These are the activations of a small neural network, seen along a few directions. Each row is one input.
Each table varies a few parts of the input and shows all the possible inputs, shuffled.
A made-up example of a description, with smaller parts first: one of 4 places along a line, together with either a single point or one of 9 places around a ring or (one of 2 separate values, together with one of 5 places around a ring).
Shared parts are said once, and a part with two or three values counts as separate values.

Other details of the inputs vary at random and push rows far along three fixed directions, the same in every table; ignore that.

Table:
R1: -35; -21; -72; 63; 35; 66; -13; 46; 19; -3; -66; 30
R2: -30; -15; 65; 19; 6; -16; -11; -28; 43; 34; 16; 17
R3: -49; 3; 4; 49; 26; 4; -7; 0; 48; -8; -37; 42
R4: -31; -20; -29; 42; -5; 31; -13; 11; 7; -27; -82; 16
R5: -11; 17; 39; 9; 2; -18; 25; -19; 50; 5; 38; 55
R6: 48; 3; 8; -34; -5; -34; -11; 1; -47; 22; -22; -52
R7: -19; -10; 17; -9; -42; -4; 20; -32; 35; 9; 46; 64
R8: 1; 1; 24; 7; 20; 26; 4; -1; 35; 51; 9; 16
R9: -7; -22; -45; 23; -14; 45; 44; 31; 28; 3; 32; 71
R10: -8; -8; 30; -16; -31; -7; 20; -46; 51; 18; 42; 49
R11: -1; -23; 36; -13; -32; -12; 1; -27; 1; 29; 13; -10
R12: 46; 3; 29; -51; -28; -36; -5; -13; -41; 30; 37; -42
R13: -29; -7; 16; 37; 6; 12; 8; -1; 29; -15; -10; 29
R14: -4; -17; -33; 1; -33; 17; 25; -8; 16; -29; 10; 37
R15: 21; 39; -64; -18; 32; 13; -3; 32; -37; -57; 8; -28
R16: -50; -8; 35; 31; 48; 7; -49; -18; 37; 21; -59; -33
R17: 22; -10; 26; -25; -36; -12; 14; -20; -13; 13; 27; -11
R18: 2; 0; 7; -22; -43; -12; 27; -18; 18; -1; 52; 63
R19: -20; -4; -5; 11; 4; -2; 5; -3; 9; -15; 31; 25
R20: 52; 1; 0; -42; -28; -28; 11; 7; -51; 8; 11; -36
R21: 25; 2; -83; -21; -15; 16; 3; 30; -54; -47; -9; -29
R22: 23; -5; -2; -30; -4; -13; -24; -11; -29; 18; -9; -63
R23: -8; 6; -35; 27; 15; 7; 5; 33; -15; -37; -22; -1
R24: 43; 22; 18; -31; 19; -19; -14; 14; -65; 2; 12; -93
R25: -19; -16; 35; 12; 2; 3; 9; -22; 40; 3; 15; 6
R26: -1; 3; 3; 7; 19; -10; -36; 4; -17; 16; -88; -39
R27: 30; 52; -64; -14; 29; 8; 0; 46; -56; -61; 9; -18
R28: -35; -18; 2; 8; -27; 8; 9; -32; 57; 3; 12; 62
R29: 33; 31; -63; -28; -3; 8; -5; 24; -60; -41; -8; -24
R30: 52; -3; 30; -43; -34; -34; 23; -13; -27; 17; 20; -17
R31: -18; -24; 1; 48; 34; 50; -16; 24; 20; 39; -76; -24
R32: 14; 21; 53; -29; 9; -34; -7; -14; -7; 30; 49; -21
R33: -31; 18; -42; 29; 19; 24; 8; 14; 15; -53; 1; 50
R34: -12; -5; 73; 28; 25; -17; -21; -13; 21; 35; -47; -47
R35: 19; 1; -4; -31; -12; -13; 24; 0; -12; -16; 70; -9
R36: -8; -7; 43; 11; 39; 18; -35; 2; 19; 79; -34; -37
R37: 15; 2; 24; -23; -29; -24; 41; -6; 2; -5; 97; 37
R38: -23; -25; 43; 13; 2; -5; -43; -28; 6; 46; -53; -43
R39: 11; 9; 6; -23; -33; -9; 24; -19; 12; -4; 39; 51
R40: -17; 2; -76; 19; -10; 23; 35; 32; -11; -74; 36; 58
R41: 22; 20; -81; -19; 21; 8; -3; 39; -50; -60; 21; -31
R42: 20; -12; 17; -26; -38; -16; 12; -9; -17; 13; 26; -2
R43: -1; 18; 32; -8; 37; -18; -37; -3; -23; 22; -14; -63
R44: -38; -1; -43; 57; 33; 16; -13; 28; 16; -38; -56; 24
R45: 6; 6; 26; 3; 20; -15; -29; -12; -4; 24; -83; -33
Each input here is: one of 5 places along a line, together with either a single point or (one of 2 separate values, together with one of 4 places along a line).
Changing only the place on the line of 5 turns R22 into R28. The same change can be made to R6. Which row results? -> R26
Changing only the place on the line of 5 turns R17 into R11. The same change can be made to R24. Which row results? -> R40
Start at R15 and move only the place on the line of 4, one step at a time. The first step leads to R33. Which rows follow, in order? -> R27, R5
Start at R14 and move only the place on the line of 4, one step at a time. The first step leads to R17. Which rows follow, in order? -> R4, R30

Table:
R46: -11; 13; -55; 18; -5; 19; 36; 21; 15; -68; 47; 67
R47: -15; -33; 8; 11; -32; 3; 14; -22; 33; 12; 12; 42
R48: -15; 0; 44; 0; -2; -16; -21; -16; 1; 25; 4; -25
R49: 8; 23; -63; 6; 11; 10; -7; 40; -48; -53; -8; -3
R50: -27; -24; 11; 12; -12; 6; 11; -19; 35; 13; 30; 31
R51: 1; 12; -2; -10; 18; -8; -32; -12; -13; -12; -53; -36
R52: 5; -8; -27; 12; 8; 17; -13; 16; -23; -14; -66; -34
R53: -5; -4; -30; 11; -2; 19; 17; 23; 14; -6; 8; 33
R54: 11; -12; 5; -3; -1; -4; -14; 0; -17; 25; -33; -36
R55: 54; 17; -6; -65; -32; -37; 21; 3; -57; -10; 75; -34
R56: 23; 11; 32; -52; -18; -39; -2; -34; -6; 21; 44; -6
R57: -29; 8; -41; 18; 29; 27; -12; 6; 18; -37; -27; 20
R58: -7; -10; 28; 12; -15; -3; 23; -14; 35; 5; -2; 47
R59: 35; 10; 47; -30; -12; -40; 19; -19; -9; 13; 42; -9
R60: -17; -4; 27; 9; -7; 5; -11; -32; 39; 22; -40; 13
R61: -7; 4; 12; 0; 1; -17; -23; -2; -15; 0; -24; -39
R62: -17; 7; -31; 29; 22; 14; 4; 23; 7; -16; -19; 24
R63: -38; -8; 30; 10; 10; 1; -28; -31; 34; 20; -24; 23
R64: -6; 5; 6; 14; 18; -4; -14; 9; -11; 2; -20; -3
R65: 4; -9; -18; -5; -23; 18; 49; 1; 26; -15; 64; 58
R66: 7; 17; 5; 12; 40; 5; -12; 16; -15; 4; -30; -38
R67: -7; -11; -7; 4; 9; 9; -29; 4; -31; 7; -29; -42
R68: -18; -15; 35; 22; 14; 18; -5; -6; 39; 29; -23; 3
R69: -13; 3; -31; 27; 7; 6; 6; 17; 3; -21; -35; 34
R70: 23; 19; -66; 0; 5; 7; 7; 45; -43; -37; -26; 0
R71: 3; 6; 37; -15; -2; -3; -24; -26; 10; 51; -11; -16
R72: -25; -7; -35; 12; -5; 14; 14; 9; 12; -29; 23; 35
R73: 2; -11; -26; -7; -29; 11; 43; 5; 21; -6; 65; 62
R74: 66; 34; 4; -55; 1; -30; 28; 12; -46; -9; 90; -31
R75: 15; -6; 4; -9; 1; 5; -13; 7; -28; 26; -13; -34
R76: -31; -4; -32; 26; 15; 27; 2; 13; 11; -35; -15; 11
R77: -4; -2; 49; 1; -1; -30; -17; -18; 6; 24; -10; -23
R78: 14; 22; -54; 4; 3; 2; 2; 31; -39; -63; -21; -10
R79: -5; -5; -29; 12; -13; 22; 16; 21; 5; -9; 1; 45
R80: 8; -11; 2; -11; -6; -10; -16; -5; -26; 8; -14; -42
R81: 2; -12; 0; 1; 2; 1; -18; -6; -22; -6; -42; -47
R82: 9; 6; -65; 1; 15; 26; 3; 29; -36; -46; -2; -23
R83: -13; -5; 25; 17; 4; 10; 19; -5; 42; 11; 17; 42
R84: 9; 3; 56; 0; 6; -22; -1; -19; 5; 27; -19; -18
R85: 39; 1; 40; -37; -27; -22; 24; -11; -5; 26; 34; -10
R86: 63; 30; -1; -57; -3; -37; 24; 14; -48; 1; 90; -27
R87: -15; -9; 25; 15; -9; 4; 14; -7; 31; 21; 11; 53
R88: -14; -4; 9; -1; -25; -1; 8; -28; 42; 20; 2; 48
R89: -10; -3; 11; -3; 8; -1; -25; 2; -23; 8; -19; -39
R90: 72; 7; -3; -64; -36; -25; 26; 0; -53; -5; 66; -38
R91: -3; -13; 7; 13; 24; 20; -25; 3; -4; 13; -38; -52
R92: -24; 3; -30; 14; -4; 9; 10; 11; 12; -33; 24; 31
R93: 4; 9; 39; -11; 12; 4; -17; -26; 24; 41; -5; -27
R94: 3; 9; -12; 0; -23; -2; 45; 1; 12; -13; 64; 84
R95: 7; 10; 15; -7; -1; -17; -13; -5; -20; -10; -16; -44
R96: -14; -9; 22; 14; 0; 2; 14; -4; 39; 23; 18; 41
R97: -17; -2; 9; 3; -9; 8; 4; -20; 49; 26; 18; 43
R98: -12; -10; -38; 21; -9; 18; 9; 21; 9; -15; -37; 33
R99: -1; 9; -23; 17; 24; -5; -22; 22; -27; -16; -57; -28
R100: -13; 5; 9; 20; 33; -2; -35; 11; -6; 6; -37; -44
R101: 4; -29; 71; -13; -18; -12; -12; -36; 15; 63; 22; -18
R102: 7; 9; -61; -3; -4; 9; 4; 26; -41; -62; -20; -14
R103: -35; -8; 24; 10; 20; -2; -25; -26; 42; 22; -16; 12
R104: -7; 11; 16; 5; 21; -1; -18; 2; -7; -2; -9; -47
R105: -24; -31; 21; 20; 4; 12; -13; -14; 34; 32; -13; 0
Changing only one part turns R57 into R63. The same change can be made to R68. Which row results? -> R79
What do these inputs look like to the network? -> one of 5 places along a line, together with either one of 2 separate values or one of 10 places around a ring
Which other rows does R63 become when the choice among 2 separate values takes its other values? List them by row number. -> R71
Which other rows does R48 become when the place on the ring of 10 takes its other values? List them by row number. -> R49, R64, R67, R75, R79, R87, R89, R94, R101
